These are the activations of a small neural network, seen along a few directions. Each row is one input.
In each table, some parts of the input vary, and every possible input appears once, in random order.
Descriptions start from the smaller parts, as in this example, which fits no table here: one of 5 places around a ring, together with either a single point or one of 11 places along a line or (one of 2 separate values, together with one of 6 places along a line).
Shared parts are said once, and a part with two or three values counts as separate values.
In the rows, zero is written as 128.

Other details of the inputs vary at random and push rows far along three fixed directions, the same in every table; ignore that.

Rows:
R1: [135 142 128 147 119 152 140 115 138 126  75  96 136]
R2: [111  69 124  85 130 102 142 159 120 173 144 139  67]
R3: [128 135 165 118 126 101 119 138 138 115 146 121 159]
R4: [146 157 161 123 138 107 105 135 126 115 145 132 139]
R5: [128 129 124 146 108 163 148 119 138 130  65 114  96]
R6: [133  73 102 127 112 134 168 108 157 147 105 211  78]
R7: [115  94  93  91 146 128 126 161  90 176 156 122  81]
R8: [121 112  99  87 151 112 112 155  93 169 164 105 113]
R9: [123 151 112 107 153 153 100 127  72 158 125  50 128]
R10: [116 135 130 150 136 148 113 134 117 112 171 167 142]
R11: [148 102  93 123 134 120 137  97 136 137 139 195 117]
R12: [131 121 136 134 105 139 153 122 152 133  60 108 109]
R13: [141 174 126 132 128 164 110 118 118 115 104 122 186]
R14: [126 130 132 126 139 123 113 110 124 118 167 164 162]
R15: [121 111  84 120 149 113 123 152  95 155 167  97  90]
R16: [135 128 139 141 131  94 126 113 145  99 163 148 141]
R17: [145 144 128 118 122 175 131  88 129 135  66 150 156]
R18: [128  86 116 118 125 144 146 116 139 141 136 229 106]
R19: [118  90  85 111 141 108 138 160 109 168 154 109  69]
R20: [127 100 130 117  96 182 163 124 148 151  44 179  82]
R21: [124  92 115  73 138  98 129 163 107 170 151 114  83]
R22: [130 118 142 131 120  97 139 114 149 116 133 130 124]
R23: [114 140 138 161 139 108 114 121 126  93 177 116 142]
R24: [156 148 143 144 135  86 115 127 144 102 158 155 128]
R25: [125 143 130 115 132 102 123 151 115 141 117  24 117]
R26: [107 136 147 163 132 101 119 125 133  93 177 111 141]
R27: [136 126 151 102 114 149 143 108 137 141  62 119 124]
R28: [108 144 167 143 115 148 128 119 135 108 107 113 150]
R29: [140 124 116 146 130 116 129  96 146 107 153 183 152]
R30: [124 106 130 113 109 176 158 107 136 156  52 150 104]
R31: [143 120 147 139 114  86 138 125 170 100 146 171 147]
R32: [133 131 118 135 106 153 150 130 142 131  62 114 107]
R33: [142 141 117 138 139 110 116 115 130 117 149 123 159]
R34: [122 158 152 138 126 162 120 125 122 122  93  86 164]
R35: [129 147 139 154 135 102 112 131 131  93 176 115 143]
R36: [122 148 135 132 116 173 133 138 128 133  77 107 144]
R37: [126 143 124  95 151 131 105 131  87 161 120  43 141]
R38: [112 144 136 162 127 103 118 154 138  94 174 112 145]
R39: [109 125 148 134 134 126 118 129 123 113 162 143 135]
R40: [118 123 161 118 128 101 123 127 135 115 159 137 144]
R41: [128 125 146 122 123 129 126 134 134 120 137 153 128]
R42: [109 138 153 146 120 123 120 157 141 100 162 149 155]
R43: [124 171 126 174 133 161 114 117 113 102 123  83 151]
R44: [130 126 153 125 112 108 132 149 160 106 148 181 155]
R45: [134 116 113 150 126 141 141 103 142 118 127 179 123]
R46: [147 153 109 136 119 150 133 116 138 128  75 109 150]
R47: [119 165 153 146 115 159 120 138 131 102 104 112 164]
R48: [147 124  87 126 135 118 125 125 126 132 149 162 132]
R49: [132 151  96 125 152 139 107 118  82 150 125  41 118]
R50: [133  92  98  91 136  83 137 155 116 162 150 105  72]
Each input here is: one of 2 separate values, together with either a single point or (one of 4 places along a line, together with one of 6 places around a ring).
Question: Changing only the choice among 2 separate values turns R46 into R8. The same change can be made to R19. Which row results?
Answer: R36
Question: Changing only the choice among 2 separate values turns R28 into R26. The same change can be made to R18. Which row results?
Answer: R45
Question: A walk changes only the place on the ring of 6. It starts at R21 and steps to R41. List the rest of the walk in order.
Answer: R27, R40, R3, R44
Question: Change only the choice among 2 separate values in R7. List by row number the other rows that result.
Answer: R15

Rows:
R51: [ 97 157 131 142 165  75  90 141  79 112 222  16 131]
R52: [124 113 142 153 119 113 141 117 159  89 168 190 134]
R53: [134  93 127  77 130 133 151 125 113 186  72  86  61]
R54: [144 225 187 171 109 174 117  85 144  77  36  61 209]
R55: [133 113 116 106 109 185 144 111 137 141  79 217 137]
R56: [127  96 110  94 128 125 151 122 113 181  68  83  49]
R57: [121 120 142 156 121 108 134 145 163 100 159 196 140]
R58: [156 213 133 167 119 203 115  70 133  94  33  83 231]
R59: [141 119 128 128 126  96 118 137 144 115 176 191 126]
R60: [144 118 132 127 113 108 138 139 163 100 151 207 153]
R61: [121 215 176 189  98 182 129 112 156  72  38  51 209]
R62: [150 105  73  88 146 153 138 112  95 202  76 102  79]
R63: [129  87 122  68 126 129 152 121 115 183  71  84  70]
R64: [123 107 143 144 136  97 127 129 142 103 188 174 122]
R65: [125 114 141 129 130  95 129 152 151 121 175 190 133]
R66: [124 105 100  75 137 176 133 134  84 198  81 113  75]
R67: [135 120 127 128 123  88 115 134 148  99 190 196 150]
R68: [121 121 120 147 129 159 122 127 131 110 160 227 142]
R69: [152 112  80 145 114 168 158  90 151 136  80 203 122]
R70: [130 111 118 143 121 101 140 150 151 103 180 183 122]
R71: [108 153 138 115 164  72  87 137  82 122 207  33 146]
R72: [141 114  87 153 149 122 120 114 127 122 182 198 136]
R73: [ 98 149 141 116 161  78  90 165  90 128 206  33 153]
R74: [134 119 120 153 107 112 136 126 164  93 155 204 130]
R75: [127 103 149 130 127  99 126 140 146 122 178 189 133]
R76: [114  81 116  97 115 136 158 136 119 183  73  78  59]
R77: [144 102 111  77 124 132 151 151 115 186  69  87  64]
R78: [125 113 108 132 105 193 153 113 140 133  82 213 119]
R79: [110 157 132 139 166  83  86 172  81 113 219  19 136]
R80: [119  82 122  97 122 136 150 139 117 186  70  82  58]
R81: [108 159 128 141 163  81  75 157  79 114 218  20 133]
R82: [135 201 194 169  93 183 123  94 162  73  34  86 232]
Question: What do these inputs look like to the network?
Answer: one of 4 places along a line, together with either one of 2 separate values or one of 6 places around a ring
Question: Change only the place on the ring of 6 in R54. List by row number the other rows that result.
Answer: R53, R59, R65, R75, R77
Question: Which other rows agree with R56 in the place on the line of 4? List them by row number.
Answer: R57, R64, R68, R72, R79, R80, R81
